These are the activations of a small neural network, seen along a few directions. Each row is one input.
Each table varies a few parts of the input and shows all the possible inputs, shuffled.
A made-up example of a description, with smaller parts first: ring(5) and (point or (values(2) and line(4)) or ring(9)).
Shared parts are said once, and a part with two or three values counts as separate values.
In the rows, 128 means zero.

Other details of the inputs vary at random and push rows far along two fixed directions, the same in every table; ignore that.

Table:
R1: [91 76 116 74 124 130 102 170 161 151 162]
R2: [143 153 75 132 114 142 201 183 52 147 98]
R3: [141 153 179 157 123 156 136 149 125 133 134]
R4: [106 88 133 105 130 107 97 108 177 131 156]
R5: [146 133 149 138 114 156 145 202 112 154 165]
R6: [130 131 167 155 112 141 164 129 137 168 139]
R7: [164 149 165 167 117 142 125 138 121 141 155]
R8: [116 142 155 172 95 153 142 125 134 149 148]
R9: [131 102 153 92 153 119 71 131 162 129 136]
R10: [116 99 134 109 139 108 90 114 176 109 166]
R11: [137 129 84 91 167 99 132 119 103 91 85]
R12: [147 153 175 157 122 156 128 148 123 145 133]
R13: [106 103 31 89 121 107 140 150 96 116 122]
R14: [147 140 155 174 109 131 146 128 134 142 165]
R15: [126 146 179 150 116 159 149 144 131 149 124]
R16: [130 139 75 105 150 107 111 113 96 73 96]
R17: [86 98 145 94 132 131 87 116 171 136 131]
R18: [142 158 93 157 117 125 200 114 68 151 79]
R19: [99 89 146 90 142 117 108 115 179 136 140]
R20: [101 118 74 94 143 111 145 102 113 106 77]
R21: [138 163 90 158 113 138 190 114 67 151 75]
R22: [128 107 148 101 149 115 82 127 168 95 159]
R23: [155 172 78 177 111 129 172 113 64 124 101]
R24: [131 132 164 157 108 148 151 127 133 176 134]
R25: [165 148 167 165 119 136 131 138 122 139 158]
R26: [114 100 151 85 143 128 80 125 168 143 124]
R27: [142 163 78 172 104 132 184 108 69 139 92]
R28: [130 150 155 177 102 150 130 130 129 134 157]
R29: [145 139 176 148 120 143 151 140 130 168 129]
R30: [139 144 157 174 109 140 150 131 138 128 164]
R31: [135 141 179 148 121 150 162 144 137 149 130]
R32: [121 97 132 111 134 106 78 112 170 123 163]
R33: [145 149 179 157 126 154 144 149 129 130 137]
R34: [117 94 156 84 149 114 96 126 172 137 131]
R35: [147 130 73 102 156 90 120 110 98 85 103]
R36: [134 145 157 176 106 146 145 131 136 126 161]
R37: [159 149 169 164 124 138 143 140 128 126 162]
R38: [128 106 152 92 151 126 67 131 162 127 134]
R39: [112 96 156 83 152 118 101 127 175 130 132]
R40: [135 119 44 85 141 107 120 166 83 93 127]
R41: [129 133 156 168 104 138 163 124 141 149 157]
R42: [159 145 177 155 127 141 138 146 124 152 139]
R43: [124 137 83 96 157 113 112 120 96 91 76]
R44: [114 125 84 87 153 112 139 115 109 99 69]
R45: [134 135 75 104 153 104 119 113 100 70 99]
R46: [118 115 59 107 135 92 133 93 109 114 96]
R47: [144 139 175 150 118 149 145 140 129 170 126]
R48: [121 98 130 112 132 111 72 112 169 124 160]
R49: [136 161 84 170 109 126 205 111 77 120 98]
R50: [96 96 131 107 122 123 79 109 173 130 148]
R51: [119 112 31 95 128 104 128 155 92 102 131]
R52: [146 157 168 168 114 152 123 141 120 125 153]
R53: [133 131 85 92 164 103 132 120 104 85 83]
R54: [93 92 135 107 126 121 96 110 180 116 151]
R55: [113 139 168 158 106 158 155 131 135 155 132]
R56: [110 131 83 89 149 116 124 115 102 107 66]
R57: [102 105 135 113 130 121 76 116 171 104 158]
R58: [171 179 91 168 123 132 164 124 55 116 97]
R59: [109 105 131 112 129 120 68 114 168 116 157]
R60: [106 103 153 86 141 131 79 127 168 136 123]
R61: [142 127 83 92 164 95 127 118 100 98 84]
R62: [134 133 152 171 98 142 145 121 134 164 151]
R63: [120 140 164 157 104 157 147 130 133 167 131]
R64: [105 117 74 92 146 105 151 102 114 107 80]
R65: [116 140 156 172 96 152 149 125 137 143 149]
R66: [126 112 144 103 141 123 60 125 159 107 153]
Description of these inputs: ring(6) and (point or ring(10)).
- Changing only the ring(6) part turns R2 into R40. The same change can be made to R34. Which row results? => R35
- Which other rows agree with R48 in the ring(6) part? List them by row number. => R10, R14, R23, R28, R30, R32, R36, R51, R57, R59
- Which other rows does R25 become when the ring(6) part takes its other values? List them by row number. => R18, R29, R32, R42, R46
- Which other rows agree with R27 in the ring(6) part? List them by row number. => R4, R8, R13, R41, R46, R49, R50, R54, R62, R65
- Which other rows does R55 become when the ring(10) part takes its other values? List them by row number. => R6, R17, R18, R19, R20, R21, R24, R63, R64

Table:
R67: [193 193 162 230 99 150 188 124 72 148 131]
R68: [144 95 80 42 180 95 65 117 138 84 97]
R69: [153 123 187 129 144 153 103 158 170 124 157]
R70: [119 161 61 117 130 128 198 123 57 111 31]
R71: [192 198 164 207 108 159 183 164 56 162 114]
R72: [160 124 181 145 128 133 94 112 170 127 171]
R73: [138 152 52 121 144 128 207 119 66 119 35]
R74: [107 77 41 68 150 85 86 96 157 85 134]
R75: [101 110 185 144 117 146 125 109 192 143 149]
R76: [104 109 166 124 109 158 103 172 152 143 182]
R77: [121 107 175 139 120 142 127 101 190 157 152]
R78: [135 128 189 153 130 141 97 123 179 107 169]
R79: [115 111 161 127 110 144 94 172 151 165 181]
R80: [128 161 23 153 114 98 170 109 42 111 89]
R81: [108 110 165 123 104 155 110 176 164 137 179]
R82: [161 173 60 130 154 125 177 135 49 77 52]
R83: [168 172 132 204 90 176 223 181 81 159 143]
R84: [123 134 191 150 127 141 86 119 157 110 168]
R85: [120 109 85 53 178 90 51 124 122 89 93]
R86: [127 103 184 115 129 157 126 140 184 170 142]
R87: [119 165 52 146 127 102 181 81 53 128 46]
R88: [106 114 190 120 123 148 104 144 163 181 138]
R89: [105 109 84 71 163 86 63 89 147 48 103]
R90: [119 108 154 152 99 125 94 133 163 157 193]
R91: [181 194 192 196 128 118 227 166 57 142 142]
R92: [136 101 150 122 117 152 118 167 169 152 183]
R93: [81 90 51 72 136 88 83 105 147 69 126]
R94: [117 108 189 120 121 143 105 144 166 186 137]
R95: [126 140 192 148 124 137 79 118 159 123 172]
R96: [134 132 194 124 131 153 94 161 160 116 152]
R97: [99 80 43 74 150 87 91 101 158 77 130]
R98: [111 79 77 35 165 101 95 104 150 121 77]
R99: [107 107 190 120 126 161 126 147 182 155 137]
R100: [116 104 160 127 114 157 116 176 171 138 181]
R101: [166 176 134 205 81 161 199 180 61 183 141]
R102: [153 148 18 143 116 103 185 101 57 106 94]
R103: [161 121 187 124 143 152 99 153 170 134 162]
R104: [99 119 193 114 120 157 108 143 163 171 140]
R105: [178 166 58 128 151 112 163 128 36 104 54]
R106: [134 99 155 125 110 144 104 168 154 165 180]
R107: [155 124 183 149 133 138 98 115 180 122 174]
R108: [120 165 25 145 113 106 172 107 43 101 92]
R109: [125 102 184 117 123 147 114 140 166 180 136]
R110: [74 89 87 40 163 109 88 111 137 104 74]
R111: [125 105 181 136 114 139 120 99 186 165 154]
R112: [70 97 80 59 153 89 78 70 148 103 88]
R113: [187 197 157 232 106 160 206 128 86 126 129]
R114: [97 80 75 66 155 81 85 68 151 114 87]
R115: [130 188 164 220 84 168 219 114 77 161 109]
R116: [112 114 88 46 176 99 54 122 123 79 95]
R117: [120 75 47 42 153 97 84 132 139 104 121]
R118: [94 79 75 39 171 45 114 139 126 92 141]
R119: [127 164 30 123 121 122 177 145 31 113 79]
R120: [145 130 185 154 125 123 79 118 159 137 167]
R121: [106 106 213 109 142 102 151 144 164 164 162]
R122: [149 178 66 128 149 126 165 132 30 82 54]
R123: [111 112 181 145 111 128 106 105 172 173 147]
R124: [94 118 187 141 107 144 121 109 182 140 145]
R125: [152 178 157 222 92 166 231 115 102 163 112]
R126: [106 77 45 74 142 77 75 97 139 98 130]
R127: [117 159 29 150 114 112 180 109 43 89 90]
R128: [110 107 155 152 104 142 115 137 180 126 193]
R129: [175 207 162 232 99 149 181 127 63 147 128]
- What is each input in this table made of? => values(3) and (point or (values(2) and ring(10)))
- Changing only the values(3) part turns R103 into R86. The same change can be made to R105. Which row results? => R109
- Which other rows does R88 become when the values(3) part takes its other values? List them by row number. => R79, R85
- Which other rows does R114 become when the ring(10) part takes its other values? List them by row number. => R75, R77, R87, R111, R112, R115, R123, R124, R125
- Which other rows does R113 become when the values(2) part takes its other values? List them by row number. => R69
- Which other rows does R94 become when the values(2) part takes its other values? List them by row number. => R123

Table:
R130: [123 103 116 93 151 104 73 115 155 95 141]
R131: [129 135 194 163 104 160 156 146 148 176 150]
R132: [115 78 153 77 153 105 38 120 200 104 173]
R133: [149 152 191 178 108 160 126 150 136 144 169]
R134: [131 133 190 167 103 155 158 139 150 177 157]
R135: [119 149 49 126 128 115 178 105 65 116 59]
R136: [138 147 44 114 148 98 135 106 74 76 80]
R137: [121 148 48 127 128 113 181 103 68 115 61]
R138: [102 105 70 86 144 100 123 100 125 112 90]
R139: [81 57 126 55 138 114 61 141 198 135 166]
R140: [142 156 154 184 97 152 192 132 107 168 128]
R141: [156 148 190 169 117 151 133 152 136 142 163]
R142: [107 125 78 105 133 117 140 110 105 122 82]
R143: [128 113 58 85 148 99 104 138 107 88 122]
R144: [87 65 157 62 148 112 61 118 208 136 152]
R145: [164 177 166 193 106 160 164 151 95 141 141]
R146: [115 80 159 71 158 107 39 126 198 105 169]
R147: [122 150 52 120 131 117 178 111 65 119 54]
R148: [159 148 193 177 114 149 135 146 140 146 174]
R149: [155 149 189 168 116 157 130 152 135 142 163]
R150: [134 139 79 117 142 110 119 115 96 89 102]
R151: [139 159 159 177 101 162 189 142 104 169 119]
- Changing only one part turns R142 into R133. The same change can be made to R135. Which row results? => R150
- What is each input in this table made of? => values(2) and (point or ring(10))
- Which other rows does R146 become when the values(2) part takes its other values? List them by row number. => R144

Table:
R152: [100 134 69 141 97 128 187 108 92 144 97]
R153: [169 146 182 194 113 129 135 120 144 136 186]
R154: [166 129 143 150 95 158 125 244 111 141 235]
R155: [122 125 53 128 119 96 197 100 89 143 85]
R156: [156 179 96 140 144 134 131 119 63 88 69]
R157: [142 164 60 155 127 110 144 93 73 78 104]
R158: [69 68 190 64 133 151 51 138 218 165 149]
R159: [31 38 110 24 143 114 22 109 222 121 130]
R160: [137 132 80 119 138 107 205 115 90 146 73]
R161: [127 133 204 144 118 158 168 152 145 190 130]
R162: [135 163 196 195 100 173 107 140 142 128 168]
R163: [140 94 60 43 200 55 70 84 137 50 89]
R164: [171 160 222 166 137 149 122 144 137 135 150]
- What is each input in this table made of? => point or (values(2) and ring(6))
- Which other rows does R157 become when the ring(6) part takes its other values? List them by row number. => R153, R156, R162, R163, R164
